Each row below holds a small network's activations on one record, seen along a few directions.
Each row is followed by the record's values for the fields TOBOF, POK, PUSOM, MOSI.
Other fields move the rows too, some of them a lot.
In the rows, 500 means zero.
Random noise pushes rows far along 13 fixed directions. That doesn't count. These rows show it; they differ only by the noise:
[401 559 519 472 648 498 512 674 540 475 449 455 429 575 545 577 429 543
 360 536 507 364 551 392 518 314 340 398 416 232 331 423 411 578 353]
[512 562 559 546 723 597 567 586 635 382 496 500 601 560 506 518 403 627
 401 587 561 562 563 449 531 423 395 547 355 379 373 482 418 486 332]
[248 250 647 498 223 561 531 343 221 604 538 251 486 469 368 509 539 363
 514 280 439 443 586 668 519 464 882 550 679 391 546 575 628 500 597]
[566 238 667 573 487 590 693 499 646 279 657 660 450 507 739 485 644 182
 262 616 382 412 479 830 702 436 452 368 586 632 438 340 472 458 714]
[557 503 492 581 430 495 410 381 529 654 553 697 558 516 302 760 667 582
 637 316 434 438 342 528 281 481 811 439 677 523 450 502 436 546 541]
[639 269 433 477 266 447 766 369 199 506 659 510 672 409 408 335 458 535
 587 536 518 648 531 595 628 548 290 595 548 495 576 436 550 517 458]
[498 757 272 448 793 534 429 763 446 436 530 324 553 533 513 383 379 609
 585 832 572 603 468 333 501 478 160 478 308 572 318 594 445 475 356]
[593 312 512 455 385 498 404 539 393 489 556 553 467 508 441 600 518 465
 360 469 424 361 657 475 506 312 480 335 562 424 417 404 409 511 533]
[593 299 749 702 409 753 629 487 400 304 644 370 478 430 515 477 549 384
 382 528 390 440 475 509 492 433 719 511 546 647 501 558 404 514 604]
[114 411 376 338 595 493 429 555 612 581 470 614 449 607 448 553 558 390
 316 528 406 513 381 472 407 220 192 517 498 388 519 419 543 685 344]
[292 403 459 373 237 555 297 174 614 785 280 604 597 329 634 531 393 409
 605 405 428 488 470 368 278 745 713 485 448 271 550 261 215 802 604]
[472 511 579 549 499 707 559 544 512 555 389 455 511 396 770 591 357 418
 405 534 367 431 511 399 442 552 619 534 310 416 426 448 364 702 571]
[557 531 383 491 499 535 663 589 410 543 578 567 629 494 606 613 533 484
 624 567 439 478 616 700 571 596 552 457 495 532 323 504 612 524 478]
[281 377 530 430 419 424 547 326 515 515 480 455 522 486 448 325 440 458
 509 507 583 554 397 473 518 532 314 491 538 253 551 330 372 588 443]
[773 417 467 522 401 352 491 353 483 482 609 557 500 400 498 287 545 498
 554 629 591 529 273 518 593 515 318 416 580 546 500 345 252 419 669]

[442 735 360 518 575 360 353 526 535 502 586 381 353 512 461 363 740 418
 782 615 584 462 222 650 489 588 593 377 697 776 439 636 568 325 662]  TOBOF=gipod, POK=pugez, PUSOM=gedi, MOSI=zib
[448 451 435 363 462 446 306 553 336 541 499 379 454 515 390 517 495 475
 395 442 487 489 704 483 540 343 496 479 500 545 522 574 652 383 541]  TOBOF=nibe, POK=pugez, PUSOM=nole, MOSI=nira
[690 605 313 409 411 391 513 547 239 728 416 364 518 363 611 417 309 639
 577 529 515 527 504 399 593 503 373 633 338 403 485 552 494 525 535]  TOBOF=ratu, POK=tulu, PUSOM=nole, MOSI=zib
[795 543 303 454 390 413 455 654 262 419 625 462 464 423 585 425 503 451
 661 674 473 391 621 501 583 644 341 273 536 701 401 509 485 439 640]  TOBOF=ratu, POK=pugez, PUSOM=nole, MOSI=zib
[437 384 358 364 576 601 555 646 527 447 576 526 607 497 560 395 543 507
 327 669 428 610 661 555 620 193 215 718 346 615 520 598 666 542 256]  TOBOF=fune, POK=gesug, PUSOM=nole, MOSI=nira
[562 479 378 552 435 505 316 645 427 433 649 439 216 466 449 417 841 396
 522 630 411 278 215 415 389 219 473 400 684 862 493 627 448 539 539]  TOBOF=ratu, POK=pugez, PUSOM=nole, MOSI=zib
[577 616 392 454 602 344 401 504 461 675 314 412 447 473 515 338 309 623
 503 532 654 632 286 379 534 489 253 621 351 402 562 492 445 474 555]  TOBOF=gofo, POK=gesug, PUSOM=nole, MOSI=zib
[496 594 425 506 623 420 470 559 563 579 506 720 502 606 330 726 615 619
 479 377 473 497 414 457 364 318 428 529 559 528 526 560 591 539 376]  TOBOF=gofo, POK=pugez, PUSOM=gedi, MOSI=zib
[403 321 509 439 190 500 392 403 286 560 546 381 394 420 425 437 646 363
 530 381 395 354 604 519 478 449 722 490 654 614 626 565 597 523 607]  TOBOF=senip, POK=gesug, PUSOM=nole, MOSI=zib
[672 526 616 568 558 338 563 380 635 503 460 515 363 446 671 306 516 453
 385 572 622 506 176 532 644 471 379 535 477 460 542 344 310 428 718]  TOBOF=gofo, POK=pugez, PUSOM=nole, MOSI=nira
[160 766 500 492 722 456 524 515 454 574 433 273 467 591 466 429 365 442
 576 535 571 645 236 426 438 647 400 605 432 436 556 599 622 491 537]  TOBOF=gofo, POK=tulu, PUSOM=nole, MOSI=zib
[318 436 514 442 523 561 389 519 597 440 459 650 438 529 579 656 461 272
 374 464 343 471 482 444 364 576 351 349 468 592 624 408 519 607 676]  TOBOF=nibe, POK=pugez, PUSOM=nole, MOSI=zib
[411 424 361 356 540 511 245 477 734 445 488 542 466 526 527 356 609 449
 452 673 554 516 566 548 521 405 419 440 511 574 437 461 394 488 407]  TOBOF=ratu, POK=pugez, PUSOM=gedi, MOSI=nira
[569 712 367 415 667 351 609 604 702 643 414 720 507 530 805 562 550 522
 468 635 533 452 473 656 659 520 368 517 371 425 329 377 582 526 438]  TOBOF=nibe, POK=gesug, PUSOM=nole, MOSI=nira
[744 423 553 566 360 461 587 324 500 469 491 480 549 417 444 308 538 657
 586 529 643 499 529 503 549 563 633 588 550 485 524 474 362 469 391]  TOBOF=senip, POK=tulu, PUSOM=gedi, MOSI=zib
[568 370 382 408 369 385 388 490 385 637 452 726 498 530 394 661 468 490
 450 394 408 463 586 478 403 442 352 369 562 417 521 371 489 604 514]  TOBOF=gofo, POK=gesug, PUSOM=nole, MOSI=zib
[560 640 475 466 591 328 495 593 295 534 513 306 400 513 588 418 353 419
 490 524 555 548 411 555 692 566 280 420 462 514 527 525 566 297 776]  TOBOF=gipod, POK=pugez, PUSOM=nole, MOSI=zib
[245 564 637 558 566 546 602 452 699 415 413 298 393 526 514 242 602 560
 473 660 655 373 355 347 477 379 525 617 501 259 440 456 326 647 134]  TOBOF=gofo, POK=tulu, PUSOM=nole, MOSI=zib
[154 385 444 284 441 594 402 472 218 572 402 187 549 485 413 252 185 423
 381 590 495 777 637 275 480 470 175 685 290 417 706 541 584 575 430]  TOBOF=gipod, POK=gesug, PUSOM=gedi, MOSI=nira
[444 471 518 579 459 644 269 558 621 496 578 574 391 496 385 661 740 475
 528 476 356 274 406 352 222 332 758 320 663 597 396 538 311 644 440]  TOBOF=fune, POK=gesug, PUSOM=nole, MOSI=nira
[721 515 378 498 446 558 497 570 511 554 483 742 558 422 709 686 444 499
 516 526 333 416 601 418 428 588 497 433 375 569 435 419 433 646 558]  TOBOF=fune, POK=tulu, PUSOM=nole, MOSI=zib
[365 460 507 400 411 440 514 269 428 609 436 351 647 426 411 332 364 605
 560 378 631 709 549 468 579 557 505 735 419 327 663 514 518 448 448]  TOBOF=ratu, POK=pugez, PUSOM=gedi, MOSI=nira
[605 467 398 509 454 544 650 456 435 583 540 549 691 425 529 498 481 561
 663 480 492 658 538 707 558 659 585 683 454 592 527 597 657 482 487]  TOBOF=fune, POK=gesug, PUSOM=nole, MOSI=zib
[253 339 678 541 481 424 629 325 452 383 581 476 533 635 160 448 441 501
 505 258 598 641 410 538 478 551 361 499 672 360 687 476 628 434 484]  TOBOF=senip, POK=pugez, PUSOM=nole, MOSI=nira
[646 464 550 551 389 505 601 494 413 415 551 539 512 465 491 468 502 547
 528 531 521 442 593 409 484 565 470 465 508 515 509 436 467 568 450]  TOBOF=gofo, POK=pugez, PUSOM=nole, MOSI=nira
[606 533 616 549 592 478 531 580 502 488 451 492 450 537 447 585 482 642
 339 373 526 469 529 447 537 296 559 600 439 441 511 580 553 422 474]  TOBOF=senip, POK=tulu, PUSOM=gedi, MOSI=nira
[222 555 782 635 628 619 591 373 683 382 440 265 411 551 522 321 504 403
 508 516 627 550 369 577 535 649 742 613 516 462 544 539 489 433 516]  TOBOF=senip, POK=gesug, PUSOM=gedi, MOSI=zib
[624 491 722 624 569 424 498 333 649 500 395 609 480 559 378 540 383 587
 388 405 613 565 300 369 438 535 473 495 497 303 591 343 285 470 555]  TOBOF=gofo, POK=gesug, PUSOM=nole, MOSI=zib
[333 490 460 410 665 517 594 536 649 508 433 512 572 605 533 457 477 554
 373 547 583 635 599 646 653 353 408 724 389 362 453 520 649 453 259]  TOBOF=ratu, POK=tulu, PUSOM=gedi, MOSI=zib
[347 612 343 398 669 410 677 654 456 441 537 487 571 632 484 464 429 549
 592 624 596 585 557 556 595 593 101 466 459 358 426 479 673 514 260]  TOBOF=ratu, POK=pugez, PUSOM=nole, MOSI=zib
[333 417 609 450 476 499 495 360 714 430 516 552 456 487 505 363 577 429
 339 568 505 474 394 297 446 362 345 532 507 392 600 312 303 619 382]  TOBOF=senip, POK=pugez, PUSOM=nole, MOSI=nira
[406 545 446 412 564 502 567 634 334 517 477 307 527 564 587 455 362 415
 488 576 491 587 676 660 669 586 453 520 425 493 431 600 711 411 541]  TOBOF=gipod, POK=tulu, PUSOM=nole, MOSI=nira
[513 235 678 633 133 713 503 288 263 373 616 498 465 383 389 480 554 304
 583 497 309 436 436 249 196 725 700 352 668 696 673 413 297 698 636]  TOBOF=gipod, POK=tulu, PUSOM=nole, MOSI=zib
[411 410 414 428 365 468 683 388 489 579 559 572 549 405 663 412 578 341
 581 546 432 539 395 678 551 589 443 542 533 543 547 431 565 597 557]  TOBOF=nibe, POK=tulu, PUSOM=gedi, MOSI=nira
[529 336 601 478 492 513 409 399 538 395 563 589 589 547 444 549 475 376
 431 460 498 596 665 713 566 610 557 400 568 567 520 434 547 310 667]  TOBOF=nibe, POK=gesug, PUSOM=nole, MOSI=zib
[589 473 416 405 377 501 332 546 405 603 490 406 461 457 519 464 606 529
 467 611 495 336 740 459 523 304 685 499 497 540 369 531 486 468 410]  TOBOF=gofo, POK=gesug, PUSOM=nole, MOSI=zib
[556 613 604 671 655 632 588 581 678 503 437 686 422 479 744 761 456 388
 429 409 327 462 234 467 346 609 586 434 416 605 511 478 421 654 739]  TOBOF=fune, POK=pugez, PUSOM=gedi, MOSI=nira
[547 607 616 596 535 549 462 514 412 608 430 278 405 431 515 526 443 585
 420 397 484 460 381 394 488 344 729 657 419 475 529 645 484 491 564]  TOBOF=gofo, POK=pugez, PUSOM=nole, MOSI=nira
[478 506 634 621 443 643 625 405 405 475 535 256 451 420 599 302 571 345
 576 593 491 580 342 642 555 656 799 693 524 780 620 662 590 424 675]  TOBOF=gipod, POK=gesug, PUSOM=gedi, MOSI=zib
[645 646 252 399 456 459 278 475 483 704 442 652 673 446 370 657 455 788
 759 410 537 520 636 357 315 590 586 480 475 472 427 541 450 539 383]  TOBOF=fune, POK=pugez, PUSOM=gedi, MOSI=zib

Which values does each new row have?
[375 518 484 453 519 498 616 539 232 622 429 272 506 508 575 477 291 423
 469 467 469 621 520 653 630 593 496 631 423 455 551 593 721 446 643]  TOBOF=gofo, POK=tulu, PUSOM=nole, MOSI=zib
[634 455 467 468 414 551 530 491 601 559 392 628 587 406 736 561 443 559
 488 469 463 442 697 532 538 575 574 511 373 413 449 410 443 611 487]  TOBOF=fune, POK=pugez, PUSOM=nole, MOSI=nira
[244 660 451 450 736 477 208 513 560 487 452 302 468 634 264 398 516 509
 537 559 624 654 401 440 405 499 529 538 524 636 549 673 600 322 466]  TOBOF=nibe, POK=gesug, PUSOM=nole, MOSI=zib
[520 450 643 502 361 328 643 444 452 585 404 443 306 461 678 473 491 356
 443 365 533 284 448 651 696 540 576 398 580 255 516 368 499 487 719]  TOBOF=senip, POK=gesug, PUSOM=gedi, MOSI=zib
[183 540 434 516 505 458 577 576 352 440 573 404 410 544 390 483 489 389
 669 459 461 486 282 442 382 626 281 363 630 509 589 552 578 627 489]  TOBOF=fune, POK=pugez, PUSOM=nole, MOSI=zib
[422 577 362 374 474 263 401 357 717 667 458 715 443 480 698 474 563 307
 623 536 528 484 247 635 526 687 368 342 574 496 516 275 388 518 763]  TOBOF=fune, POK=pugez, PUSOM=gedi, MOSI=nira
[196 558 227 267 445 362 215 386 527 738 400 246 487 410 445 194 578 587
 710 526 647 575 404 504 500 409 501 682 535 421 541 615 514 508 369]  TOBOF=fune, POK=pugez, PUSOM=nole, MOSI=zib
[581 304 659 592 368 360 716 402 291 563 516 617 386 543 426 548 485 336
 366 299 443 533 207 648 555 489 384 543 635 571 749 442 670 476 776]  TOBOF=gofo, POK=gesug, PUSOM=nole, MOSI=zib
[478 390 488 539 340 539 433 315 463 580 461 613 597 467 316 542 444 556
 686 360 484 603 450 432 285 735 610 489 582 489 621 458 441 627 495]  TOBOF=fune, POK=gesug, PUSOM=nole, MOSI=zib
[601 621 450 491 502 476 332 391 544 635 423 343 556 389 536 398 455 621
 634 487 605 545 481 531 525 558 734 607 447 493 437 586 406 392 551]  TOBOF=nibe, POK=pugez, PUSOM=nole, MOSI=zib
[554 442 629 487 426 280 483 238 387 573 439 397 520 502 353 346 302 540
 515 314 676 704 355 571 621 675 448 552 554 326 705 425 486 270 764]  TOBOF=gipod, POK=tulu, PUSOM=nole, MOSI=zib
[520 604 288 277 552 167 360 485 683 566 413 578 482 532 510 338 490 646
 579 547 753 454 568 567 717 441 176 391 512 214 386 335 428 378 370]  TOBOF=ratu, POK=pugez, PUSOM=gedi, MOSI=zib
[454 466 428 598 438 563 800 525 320 417 668 413 479 447 489 325 589 372
 690 646 444 592 206 563 460 604 331 566 607 769 592 602 607 604 473]  TOBOF=senip, POK=pugez, PUSOM=gedi, MOSI=zib
[477 600 555 530 436 274 732 346 562 568 446 523 366 415 674 304 489 485
 611 499 623 447 120 486 591 657 311 522 544 294 615 312 372 600 581]  TOBOF=fune, POK=pugez, PUSOM=gedi, MOSI=zib
[753 471 497 581 420 548 293 415 429 489 534 507 498 372 421 471 468 580
 538 446 467 553 400 305 369 494 550 538 472 712 629 579 344 467 676]  TOBOF=fune, POK=pugez, PUSOM=nole, MOSI=zib
[690 455 469 520 414 560 306 568 392 501 497 493 418 420 436 569 495 570
 423 520 408 384 530 217 371 336 507 436 486 599 550 520 357 568 509]  TOBOF=fune, POK=pugez, PUSOM=nole, MOSI=zib
[313 480 291 350 485 385 469 385 579 483 619 676 649 540 346 422 625 463
 674 577 547 615 505 613 466 595 299 422 621 550 522 420 549 490 401]  TOBOF=gofo, POK=tulu, PUSOM=gedi, MOSI=nira
[326 511 527 489 439 650 597 464 644 492 442 562 530 413 705 488 585 430
 478 520 398 430 542 448 426 524 573 604 423 471 549 456 481 724 379]  TOBOF=gipod, POK=pugez, PUSOM=nole, MOSI=zib
[509 395 327 446 225 438 579 418 322 582 558 461 486 399 437 306 678 579
 657 557 506 405 455 461 494 405 463 587 615 520 564 514 508 645 312]  TOBOF=gofo, POK=tulu, PUSOM=nole, MOSI=zib
[575 413 459 596 406 435 826 617 217 424 680 521 446 520 329 504 627 585
 535 473 441 444 382 391 478 313 210 520 628 533 577 558 633 611 305]  TOBOF=senip, POK=pugez, PUSOM=nole, MOSI=zib
